M: [185 108 123  93]
C: [108 186  92 124]
E: [109  93 123 186]
D: [128 131 122 129]
Q: [129 130 122 128]
Y: [123  94 108 185]
K: [105  53  82 101]
U: [128 131 129 129]
V: [164 131 191 135]
A: [ 92 186 123 108]
perm: [186 123  93 109] => E
perm: [108 123 186  92] => A
perm: [ 94 123 108 185] => Y
perm: [108  94 185 123] => Y
perm: [186  92 108 123] => A
perm: [129 128 131 122] => D
perm: [123 185  93 108] => M

N: [141  66  61 109]
F: [141  75  59  96]
X: [ 82  71 148 185]
W: [108 141  66  61]
L: [ 69 146 181 153]
J: [110 174 117  48]
R: [144  67  58 120]
B: [144 121  67  58]
S: [ 54  98 122  88]
G: [ 61 109 142  66]
perm: [148  82  71 185] => X
perm: [ 66  61 109 141] => N
perm: [ 58  67 121 144] => B
perm: [ 96  59  75 141] => F

mig: [102  64 197 140]
suv: [112  62 176 184]
danov: [195 178  55  81]
mezez: [ 56 178  81 195]
Mubo: [ 63 174  94 184]
Tirid: [ 40 105 160 197]
gokot: [ 82  56 178 195]
tiv: [100  60 191 150]
perm: [178  56  81 195] => mezez
perm: [195  81 178  56] => mezez
perm: [140 102  64 197] => mig

T: [129  56  78  90 104  61 115 137 122 128]
P: [ 56 115 129 137  61  77 104 128  90 122]
Z: [ 56 115 129 137  61  88 108 146  99 143]
H: [137 122 104 129 115  77  62 128  90  56]
perm: [104 137  90 115 122  61  56 129  78 128] => T
perm: [115 129 122 104  90  61 128  77  56 137] => P
perm: [129 108  61  88  56  99 137 115 143 146] => Z
perm: [115 137 122 128 129  56  78  90 104  61] => T
perm: [122  90 128 104  77  61 137 129 115  56] => P

tev: [143 171 111  59]
mobak: [143  59 111 171]
Fato: [142 111 171  59]
perm: [ 59 171 111 142] => Fato
[142 111 171  59] => Fato
[143  59 111 171] => mobak
perm: [ 59 111 142 171] => Fato

duva: [125 187  71 100 125]
tazon: [ 71 125 100 187 126]
tasi: [126 100  72 187 125]
perm: [ 71 100 125 126 187] => tazon
perm: [187 126  71 125 100] => tazon

gur: [145 136  99 111 129 128 121 155 117 112 126 117 140 143 115 138 137 119
  91 102 177  95  65 120 148 141 114 116 160 133 163 102  58 130 138 153]
Zezo: [145 136  99 111 129 128 121 155 117 112 126 117 140 143 115 138 137 119
  91 102 177  95  65 131 148 141 114 116 160 133 163 102  58 130 138 153]
Ruvon: [141 116  91 115 140 114 119 138 114 130 196 135 129 114 128 145 160 153
 138 152 117 151 120 133 114 102 177  95 137  69 126  99 117 138 137  90]
pano: [145 177  99 120 129 128 135 138 117 114 126 117 152 137 115 138 141 119
  91 102 151  95  69 114 196 114 114 116 160 133 140 138  90 130 138 153]
perm: [135  91 114 137  90 120 137 128 116 114 114 151 196 126 138  99 117 119
 114  95 102 152 115  69 141 177 133 138 153 160 117 130 145 138 129 140] => Ruvon
perm: [152 137 115 138 141 119  91 102 151  95  69 114 196 114 114 116 160 133
 140 138  90 130 138 153 145 177  99 120 129 128 135 138 117 114 126 117] => pano

Vore: [ 40 173 141 142  97]
Varo: [135 142 141 113 134]
donad: [134 135 141 143 113]
Bivup: [142 141 134 135 114]
perm: [113 134 135 141 143] => donad
perm: [141 142  97  40 173] => Vore
perm: [134 135 142 141 113] => Varo
perm: [142 141 113 135 134] => Varo
perm: [114 135 134 141 142] => Bivup
perm: [142 135 141 134 113] => Varo

buge: [ 45 221 153  35 170  60 119 120  56 119  58  68 211 209 194 161 165 132
  63 159 158 126]
duk: [121 112 107 122 196 102 149 176 127  80  89 196  97 103 113 113 183 101
 182 122 138 188]
mevo: [ 35 165 153  68 158  64  56 161 119 221  60 132 170 126 120 119 123 131
 134 112 102 145]
radi: [115  96 113 145 122 143 143 106 113 107 142 171 100 112 113 113  99 126
 128 129 117  98]
dol: [120 170  58 126  63 221 119 153  35 209  68  45 132 165  56 158 159  60
 161 119 211 194]
bunu: [119 210  35 161 153 126 221 165 159 170  63  45  56 132 120  68 194  58
 119 158 211  60]
perm: [ 56 132 120  68 194  58 119 158 211  60 119 210  35 161 153 126 221 165
 159 170  63  45] => bunu
perm: [107 176  97 196  89 149 113 102 103 122 127 196 182  80 113 122 121 101
 112 188 138 183] => duk
perm: [145  35 165 153  68 158  64  56 161 119 221  60 132 170 126 120 119 123
 131 134 112 102] => mevo
perm: [ 60 211 158 119  58 194  68 120 132  56  45  63 170 159 165 221 126 153
 161  35 210 119] => bunu
perm: [145 102 112 134 131 123 119 120 126 170 132  60 221 119 161  56  64 158
  68 153 165  35] => mevo
perm: [170  45 119  56 165 132 161 194  63 153 126  68  58 210 221  35 211 158
  60 119 159 120] => bunu

Pezig: [135 151  72 138 163 196  91 189  58 174 109  69 102 120 159 137]
fosaz: [121 133 193 110 117 153 119 110 129 138 131  96  98 184  65 132]
nog: [ 71 119 189 158 110 167  72  75 108  67 190  67 145 108 159 156]
loded: [130 149 124  69 176 146  77 166 179 181 132 155 189  62 115 116]
sodi: [176 155 130  77 146  62 189 166 133 116 181 115 179 124  69 149]
zimub: [117 174  99 148 123 176 194 179  87  79 147 160  93  88 168  71]
Guzo: [193 129 110 117  97  65 110 119  96 132 153 131 138 184 121 133]
Vom: [ 74 159 160 153  71 116 118 122  63 144 184 197  72 165  66 107]
gik: [146 147 137  79 100 158 194  79 146 114 176 192 163 120 192 158]
perm: [132 121 133 193 110 117 153 119 110 129 138 131  96  98 184  65] => fosaz
perm: [ 71  79  87  88  93  99 117 123 147 148 160 168 174 176 179 194] => zimub
perm: [ 63  66  71  72  74 107 116 118 122 144 153 159 160 165 184 197] => Vom
perm: [149  69 124 179 115 181 116 133 166 189  62 146  77 130 155 176] => sodi

siru: [131 129 110 131 132 152 130 132 132 206 150 128 141 103 115 114 171  87
 135]
fir: [103 109 150 171 132 141  87 131 115 130 129 135 131 152 132 128 206 132
 114]
febas: [103 110 150 141 152 171 206 132 132 129 128 115 132 135 114 130 132  87
 131]
perm: [ 87 103 110 114 115 128 129 130 131 132 132 132 132 135 141 150 152 171
 206] => febas
perm: [114 132 206 128 132 152 131 135 129 130 115 131  87 141 132 171 150 109
 103] => fir
perm: [128  87 171 206 135 110 152 114 131 132 103 150 132 129 131 141 132 115
 130] => siru
perm: [135  87 171 114 115 103 141 128 150 206 132 132 130 152 132 131 110 129
 131] => siru
perm: [132 135 114 130 132  87 131 103 110 150 141 152 171 206 132 132 129 128
 115] => febas
perm: [131  87 132 130 114 135 132 115 128 129 132 132 206 171 152 141 150 110
 103] => febas
perm: [ 87 103 110 114 115 128 129 130 131 131 132 132 132 135 141 150 152 171
 206] => siru

doz: [172 113 111 175  96 134 182  77 117]
rir: [ 78  44 181 141 128  91 177 125 112]
Zoz: [182 113 146 138  91 105 203  76 113]
Nef: [113 113  91  76 204 139 105 146 182]
tibam: [ 58 100  99 133 174 130 147 142 119]
menar: [113  91 105 113 203 146  75 182 139]
Gek: [124 101 121 132  47 140 180  78 127]
dodit: [125  89 140 170 136  97 164 133 167]
diru: [ 86 101 119  89  96 104 191 175  83]
nuvo: [168  89 133 164 170 140 136  97 125]
seza: [133 100  57 142  99 147 130 119 174]
perm: [138  76 182 113 146 203 113 105  91] => Zoz
perm: [ 76  91 105 113 113 138 146 182 203] => Zoz
perm: [ 57  99 100 119 130 133 142 147 174] => seza
perm: [133 125 167 164 140 136  97  89 170] => dodit
perm: [125  97 136 140 170 164 133  89 168] => nuvo
perm: [ 57 133 130 119 142  99 147 174 100] => seza
perm: [ 58  99 100 119 130 133 142 147 174] => tibam

Kote: [110 121 212 149 136 196  43 118  38  80  85 129  75 206 116 210 171 100
  38 209 135  99  47  91 180 103 160 128 207 138  60  46  55  71 100 180
 116  37]
padu: [206  60 134 211  75 161  93  72 171 146  54  93 110  41  95  42 137  88
 156  84 158  89  69 153  96 170 142  48 132 197 141 105 111  48  47 108
  91 178]
mesog: [110 111 156  75 134 141 170  68 153 212  72 178  48 132  88  54  41 197
  91 108 105 206 158  48  96  47  59 146 161 137 142  42  84  93  95 171
  93  89]
tofin: [153  47 132 206  88  89 105  59 137  72  95 171 158  84 111  54 211  93
 142 197 178 110 134 170 141  96  69  42  75 108  93  91  48  48  41 146
 161 156]
Mido: [125 125 192 194  64 130 144 168  90 184 217 164 142 153 112 191 179 174
  58  47 107  62  64 175 130 167  56 152  67 126  68  62 196 129 194  59
 127 129]
Nofam: [ 48  93 108  47  54  72 161  48 206  59 171 141 110 153  42 111 132  41
  84 170 158  88  95  96 137 197  69 212  75 134  93 156  91 146 178 142
 105  89]
gili: [ 55  89  40  88 134 192 158 142 171  71 137 187 186 153 105 141 110  92
 155 178 132 111  93  95 162 170  54  59  84 207 184 133 206 211  47 201
 141 197]
perm: [ 89 105 142 178 146  91 156  93 134  75 212  69 197 137  96  95  88 158
 170  84  41 132 111  42 153 110 141 171  59 206  48 161  72  54  47 108
  93  48] => Nofam
perm: [ 41 146 161 156 153  47 132 206  88  89 105  59 137  72  95 171 158  84
 111  54 211  93 142 197 178 110 134 170 141  96  69  42  75 108  93  91
  48  48] => tofin
perm: [156 161 146  41  48  48  91  93 108  75  42  69  96 141 170 134 110 178
 197 142  93 211  54 111  84 158 171  95  72 137  59 105  89  88 206 132
  47 153] => tofin
perm: [212  72 178  48 132  88  54  41 197  91 108 105 206 158  48  96  47  59
 146 161 137 142  42  84  93  95 171  93  89 110 111 156  75 134 141 170
  68 153] => mesog
perm: [153 142  96 206 108 161 132 158 170 134  93  84 156  72  42 178  89  47
 197  88 111  54  48  91  48  69 137 110 141  59 146  95  93 171  41  75
 105 212] => Nofam

zino: [115 110 108 162 122 160 157 155 138 158  95 101 160 114 144 155 112 134
  91 158 109 155 147 167 157  94 163 110 137 154 159]
zamud: [141  99 151 150  68 138 121 123 187 171 135  69 188 187 135  76 185 133
  92 170 173 174 123  69 173  62 103 156 167 128 169]
tes: [110 149 103 109 135 132 116 143 107 109 108 150 114 158 145 111 152 114
 160 158 158 152 147 151 151 147 119 141 140 151 106]
tob: [125 162  93 133 139 131 141 148  94 133  96 162 141 149 141  98 150 139
 151 149 148 145 149 130 162 161 138 148 111 151  90]
vogi: [151 167  98 110 130 169 164  89 114 181 118  95 126 115  87 154 180 194
 154  88  93 141 154 134 101 161 172  99 196 164 176]
Zup: [141 139 112 142 108 107 136 145 110 142 109 145 141 126 146 108 169 138
 128 126 126 141 153 145 136 129 138 135 140 170 111]
puba: [154  95 167 155 115 122 159 137 160 155 158  94 158 110 157 155 112 160
 108 110 110 144 134 147  91 101 163 138 157 114 162]
kava: [151 135  76 173 103  92 188 169  69 173  69 138 187 123 174  68 150 187
 128 123 122 171 170 141 135 133 185 167  99 156  62]
nezot: [162  87 147 175 117 118 195 147 138 176 136  82 188 114 178 133  84 195
 114 114 114 166 136 146  86 103 199 157 132  89 134]
Feb: [124 110 152 133 110 114 146 165 145 133 144 112 146 106 155 141 143 144
 107 106 106 158 165 154 102 111 145 161 148 147 142]
vis: [102 140 166  93 137 145  92 143 168  93 168 142  96 127 118 168 161  90
 126 127 127 126 147 144 131 135  90 135 166 159 170]
perm: [161 168 145  96 135 131 168 118 143 127 166 170 102  93 126 142  90 168
  90  93 147 135 140 126 127 127  92 166 144 159 137] => vis
perm: [114 147 195 157 114 103 146 175 133 176 114 166  87 199 162 117 132  84
 147 178  89 118  82 134 138 188 136 136 195  86 114] => nezot
perm: [ 62 156  99 167 185 133 135 141 170 171 122 123 128 187 150  68 174 123
 187 138  69 173  69 169 188  92 103 173  76 135 151] => kava
perm: [ 91  94  95 101 108 109 110 110 112 114 115 122 134 137 138 144 147 154
 155 155 155 157 157 158 158 159 160 160 162 163 167] => zino
perm: [147 144 137 162 110 158 157 155 160 163  95 122 110 134  91 115 110 114
 157 155 155  94 112 108 167 160 138 154 159 158 101] => puba

Rap: [ 98 133 158 150 124 130 169  77]
vonok: [177 168 175 165 127 141  99 170]
gunuz: [ 99 141 165 169 175 170 177 127]
nug: [123 124 171 104 113 115 147 102]
bulu: [169 150 160 158  77  98 124 132]
Mazut: [123 103 104 113 147 171 123 115]
Mok: [169 141  99 165 175 176 170 127]
nes: [113 123 171 123 102 147 104 115]
perm: [102 147 115 113 104 171 124 123] => nug
perm: [ 99 127 141 165 169 170 175 176] => Mok
perm: [103 104 113 115 123 123 147 171] => Mazut
perm: [ 99 127 141 165 169 170 175 177] => gunuz
perm: [115 147 102 123 124 171 104 113] => nug
perm: [102 104 113 115 123 123 147 171] => nes

vel: [171  70 110 105 145 202  76  68]
Natuk: [131 117  71 126 146  71 126 210]
Memeg: [168  69 151 193 180  91  78 157]
vib: [126 127  71 130 117  71 146 210]
Zet: [ 71 126  71 126 130 117 146 210]
Bim: [ 70  68 145 171 110 105 202  75]
Fonaf: [100 184 108  68  50 158 172 194]
perm: [ 71 210 126 127 117 146  71 130] => vib
perm: [210 146 117 130 126  71 126  71] => Zet
perm: [202  75  70  68 145 171 110 105] => Bim

